[[-0.50 -0.50 -0.66 -0.19 -1.88 -2.56]
 [-6.84  8.18  1.07  3.78  7.02  6.01]
 [ 6.70 -6.29 -4.12 -5.72 -7.12 -6.72]] ==> 7.02

[[-1.76 -5.41 -4.06 -3.46]
 [-0.12  2.10  0.38 -1.00]
 [ 5.92  2.72  3.09  7.10]] ==> 0.38

[[-4.52  2.60  3.96 -2.14  4.99 -1.51]
 [ 5.31 -2.88 -4.09  1.16 -4.72  0.72]
 [ 5.96 -2.75 -4.17  0.14 -4.78  1.21]] ==> -4.72

[[-0.94 -7.99  1.31 -0.57]
 [-0.11  5.87 -0.82 -2.54]
 [ 1.54  0.83 -2.42  3.36]] ==> -0.82

[[-5.71 -1.67  0.88  2.47]
 [-2.89 -7.39  4.30  6.02]
 [ 2.63 -1.03 -2.82  6.83]] ==> 4.30

[[ 2.12 -3.69  1.07 -4.88  0.11]
 [ 0.46  7.37 -1.87  7.16  1.98]
 [ 3.41  0.28  5.11  1.45 -3.75]] ==> 7.16
---
[[2 5 5 7 4 8]
 [4 1 5 3 6 6]
 [5 8 3 6 2 4]] 5

[[116 114 146 109 130 108 128]
 [188  32 233  14 150  36 226]
 [ 55 207  23 238  92 192   5]] 55

[[786 559 575 415 572 572 582]
 [917  77 100 848  98 110 892]
 [182 844 811 135 809 812 131]] 182

[[2 0 7 0]
 [5 4 3 7]
 [4 5 5 6]] 4

[[ 41 565 635 331 770 242 675]
 [772 240 138 401 153 412 149]
 [619 349 273 246 371 397 302]] 619

[[512 377 438 495 188 161]
 [713 896 829 575 962 826]
 [371 245 371 511 452 600]] 371

[[7 2 8 7 1 2 7]
 [2 7 2 2 6 7 1]
 [2 7 3 2 6 7 2]] 2

[[832 253 735 228 831 241]
 [683 359 301 672 724 277]
 [696 348 298 669 731 289]] 696

[[1 9 6 6 8 5 8]
 [9 2 4 7 3 7 4]
 [6 1 3 5 2 5 3]] 6
---
[[-1.32  3.42 -1.98  3.78 -2.19]
 [-1.71  3.22  0.09  1.14 -0.83]
 [ 2.32 -6.54  4.48 -4.42  3.88]] ans = -1.71

[[-0.36  8.19 -2.82 -4.18]
 [-1.80  8.01  0.24 -5.15]] ans = -0.36

[[-0.58 -8.26 -1.44 -3.44 -0.23 -0.16  1.23]
 [ 2.98 -1.86 -1.47  2.34  7.46  3.10  2.80]] ans = -0.58

[[-4.07 -2.79  1.07  3.39 -1.24]
 [-6.56 -1.89  4.53  3.27 -0.42]
 [-1.07 -4.90  0.62  3.98 -1.19]] ans = -6.56

[[ 0.53  0.95 -0.42 -1.84]
 [ 3.28 -0.15  0.32 -6.21]] ans = 0.53

[[ 6.15  4.73  1.63 -1.56  5.26  0.95]
 [ 0.13  0.20 -0.40  0.21  0.39  0.22]] ans = 6.15

[[-0.51 -7.25 -2.90  1.29]
 [-4.71  0.13 -0.87  7.62]
 [-1.70 -6.94 -6.16 -0.47]] ans = -4.71

[[-2.23 -5.18 -4.62 -6.52 -4.13 -1.96  1.09]
 [-1.42  1.31 -1.65  2.62  1.36 -2.69  2.56]
 [-4.52  6.50 -7.83 -0.04  1.12 -4.71  7.51]] ans = -1.42

[[ 4.47  1.42  2.79  0.77 -4.74]
 [-1.74 -1.54 -2.45  5.90  0.62]] ans = 4.47

[[-3.78 -5.68  0.74  6.09 -0.27]
 [ 3.15 -1.84 -7.25 -4.28  1.07]
 [-4.68 -1.66 -6.04 -4.54 -1.61]] ans = 3.15
---
array([-8.08,  4.18, -5.80, -7.63,  1.67, -3.71])
4.18, -8.08

array([ 6.73, -1.49,  5.35, -0.23])
6.73, -1.49

array([2.53, 6.56, 4.49, 6.39])
6.56, 2.53

array([[-1.56, -4.01,  5.86,  4.03,  2.59,  1.98,  0.59],
       [-1.63, -5.45,  6.40,  3.22,  2.43,  2.78,  1.47],
       [-2.44, -3.78,  5.87,  2.82,  1.67,  1.68,  0.76]])
6.40, -5.45

array([-0.87,  3.86,  0.54, -3.97, -7.40, -8.03,  0.95])
3.86, -8.03

array([[ 0.34,  0.80, -1.05,  0.26, -0.56,  7.26, -0.16],
       [ 0.04,  0.29,  0.25, -0.22, -0.13,  3.47,  0.60]])
7.26, -1.05

array([[-1.01,  2.53,  4.74,  1.31],
       [ 0.20, -3.42, -0.78, -0.29],
       [-1.83,  0.28, -6.63, -2.14]])
4.74, -6.63

array([-7.87, -6.38,  1.59, -6.69])
1.59, -7.87

array([[-7.77,  0.93,  3.19,  4.89],
       [ 6.52, -0.78, -2.67, -4.08]])
6.52, -7.77

array([5.92, 0.08, 3.81, 2.60])
5.92, 0.08
